A small network was shown many inputs. Here are its activations along a few directions, one row for each input.
In each table, some parts of the input vary, and every possible input appears once, in random order.
Descriptions start from the smaller parts, as in this example, which fits no table here: one of 5 places around a ring, together with either a single point or one of 11 places around a ring or (one of 3 separate values, together with one of 4 places along a line).
Shared parts are said once, and a part with two or three values counts as separate values.
(in the rows, 128 means zero)

Other details of the inputs vary at random and push rows far along two fixed directions, the same in every table; ignore that.

A family of inputs:
x1: [ 70  80 162 129 191 116 139 118 142 113 166 124]
x2: [ 54  91 167 107  95 102 176 112 137  74 162  81]
x3: [152 173 100 115 141 122 109 117 171 114 120 175]
x4: [ 96  92 180 221 122 155 139 123  66 166  96 130]
x5: [119  91 139 202  31 138 124 173  41 145  81 103]
x6: [182 164 101  99 108 150 117 131 148 126 135 129]
x7: [ 60 102 185 104 190 147 228 124 140 137 205  89]
x8: [ 98  80 144 107 183 120 149 111 114 115 188  97]
x9: [104  93 151  90 181 121 160 122 105 125 188  86]
x10: [171 107 129 183 103 148 154 132  13 181  65 136]
x11: [178 162  97 105 112 146 112 121 149 114 142 130]
x12: [137 174 121 129 148 102 101 127 187 115 111 193]
x13: [155 181  75  75 125 135  82 163 150 154 118 133]
x14: [118  83 154 217 114 133  90 154  53 178  51 154]
x15: [129 111 151 220  98 164 120 127  60 170  81 135]
x16: [174 116 131 180  94 155 164 155  13 209  44 139]
x17: [161 113 141 188  80 177 149 156  36 200  73 115]
x18: [171 169  80  71 126 132  83 155 139 141 123 125]
x19: [157 135  88  99 134 126  73 128 159 115 131 142]
x20: [165 161  96 116 117 147 107 113 155 111 145 134]
x21: [105  85 148  95 182 119 154 116 105 117 190  90]
x22: [151 142  95  96  49  94  72 148 149  81 131 118]
x23: [147 139  95 105 141 125  72 132 170 111 128 152]
x24: [ 66 114 191 153 181 123 155 111 159 110 161 134]
x25: [179 191  81  80 122 134 133 150 161 153 101 170]
x26: [143 171 108 123 140 116 100 121 180 118 114 183]
x27: [ 46 102 182 155 159 114 156 103 184  97 129  89]
x28: [ 92 109 153 126 185 120 184  94 127 115 170 128]
x29: [173 166  85  97 136 128 121 113 149 114 126 156]
x30: [192 171  90  79 128 130 132 130 140 127 115 150]
x31: [153 162 102 124 117 145  98 112 165 112 136 142]
x32: [ 46  89 174 151 161  72 161  86 200 133 117  91]
x33: [ 60  85 173 102  96  89 162 106 131  79 170  79]
x34: [149 146  83 108  61 107  75 168 151  83 137 118]
Description of these inputs: either one of 2 separate values or one of 5 places around a ring or (one of 3 separate values, together with one of 9 places along a line).
Which of the alternatives is x18? -> one of 3 separate values, together with one of 9 places along a line

A family of inputs:
x35: [116  82 145 157 125 133 127 149  70 156 113 104]
x36: [121  96 145 164 126 138 139 138  64 154 122 124]
x37: [109 101 150 159  91 139 152 134  78 151 111  97]
x38: [190 193  78 110 106 146  82 135 173 133  94 166]
x39: [ 82 133 155  64 202 108 208 102 191  82 214 117]
x40: [ 67 107 165  74 204 110 188  92 184  61 240  98]
x41: [166 160  89 102 132 129  83 135 157 133 112 148]
x42: [196 198  75 106 101 143  86 134 181 125  93 168]
x43: [171 172  86 104 118 137  94 143 154 133 110 156]
x44: [162 163  89  88 121 123  93 135 164 103 140 150]
x45: [ 66 109 166  73 209 112 185  95 185  67 240 101]
x46: [143 137 106 103 120 124 101 146 143 126 122 125]
x47: [185 191  78  97 105 134 100 140 168 127 100 167]
x48: [ 58 117 167  58 176 102 205 103 188  71 227  80]
x49: [122  95 146 166 109 134 146 129  62 137 120 119]
x50: [180 184  81 102 111 137  95 142 161 133 101 165]
x51: [114 105 153 155  93 128 161 135  73 151 107 103]
x52: [120 109 151 173 135 152 148 129  78 165 111 123]
x53: [197 197  77 105  97 140  92 134 180 123  93 168]
x54: [115 102 150 155 103 127 156 138  72 154 107 106]
x55: [120  91 144 165 128 131 133 127  66 152 114 119]
x56: [ 84  93 168 191 104 115 125 127 100 136  91 128]
x57: [120 106 153 172 134 152 141 131  76 164 115 121]
x58: [110  92 147 161  95 141 143 133  79 150 113  94]
x59: [121  99 151 173 124 146 137 130  72 153 121 120]
x60: [158 157  91  89 118 117  90 121 171  94 136 139]
x61: [ 85  90 167 187 110 116 122 125  98 139  89 130]
x62: [170 164  87 104 127 130  86 133 157 138 104 152]
x63: [127 104 150 164 130 131 162 122  77 166  99 127]
x64: [ 84  92 162 199  94 117 127 128 106 135  97 115]
x65: [184 179  80  97 115 126  91 129 171 133  95 163]
x66: [ 87  87 163 192 106 119 120 127 102 137  93 118]
x67: [161 156  92  98 134 125  84 133 158 125 123 145]
x68: [161 155  90  96 130 122  83 131 161 117 128 145]
x69: [ 64 107 163  65 221 108 188 107 178  80 239 103]
x70: [166 168  91  92 105 129  89 123 180  87 138 144]
x71: [164 164  86  88 115 122  94 132 167  97 140 150]
x72: [ 87  90 160 198  95 119 126 128 105 135  98 109]
x73: [ 66 116 161  59 233 102 197  90 199  87 225 107]
x74: [120 102 147 163 134 144 144 140  68 163 116 124]
x75: [121  90 144 167 123 130 135 124  66 146 114 117]
x76: [147 149 103  99 115 119 109 143 147 124 119 130]
x77: [120 102 153 171 130 148 137 132  73 159 119 121]
What is each input in this table made of? -> either one of 5 places around a ring or one of 8 places along a line or (one of 3 separate values, together with one of 10 places along a line)
Change only the choice among 3 separate values in x49. List by row number the other rows that result. -> x60, x70
A walk changes only the place on the line of 8. It starts at x58 and steps to x37. List the rest of the walk in order. -> x48, x51, x54, x76, x46, x35
Change only the choice among 3 separate values in x43. List by row number the other rows that result. -> x52, x62
List by row number the other inputs of the same sort as x66. -> x56, x61, x64, x72

A family of inputs:
x78: [112 106 163 179 136 160 159 133  73 176 111 118]
x79: [121 152 107  66 182 105 104 125 208  99 163 141]
x80: [ 90 151 122  99 116  93  94 120 239  75 138 127]
x81: [192 146  98 170  72 139  96 141  67 174  39 169]
x82: [ 62  71 189 145 205 126 189  93 108 105 204 105]
x83: [119 101 165 191 129 160 172 118  55 156 121 129]
x84: [128  99 148 158 108 146 178 140  44 167 114  99]
x85: [ 69  97 183 122 196 128 219 113 123 142 174  97]
x86: [204 161  93 177  63 156 107 145  74 177  40 167]
x87: [138 148  99  57 151 123 102 125 190  80 192 119]
x88: [106  84 158 187 147 147 131 132  69 171 111 115]
x89: [194 180  75 103  78 153  82 150 139 128 111 142]
x90: [135 145  97  51 153 105 106 131 185  84 182 126]
x91: [192 169  70  86  82 125  83 148 134 133  95 143]
x92: [134 153 107  70 173 104 111 111 199  77 175 154]
x93: [181 176  79 102 109 125  81 144 157 152  74 160]
x94: [ 88  83 160 181  65 115 123 137  91 123  97  95]
x95: [ 39  80 192 159 138  94 168  97 150  83 165 100]
What is each input in this table made of? -> one of 3 separate values, together with either a single point or one of 5 places around a ring
Changing only the choice among 3 separate values turns x94 into x95. The same change can be made to x87. Which row results? -> x82
A walk changes only the place on the ring of 5. It starts at x89 and steps to x84. List the rest of the walk in order. -> x91, x90, x87
List by row number the other rows that have the choice among 3 separate values in common with x80. -> x78, x79, x85, x88, x93
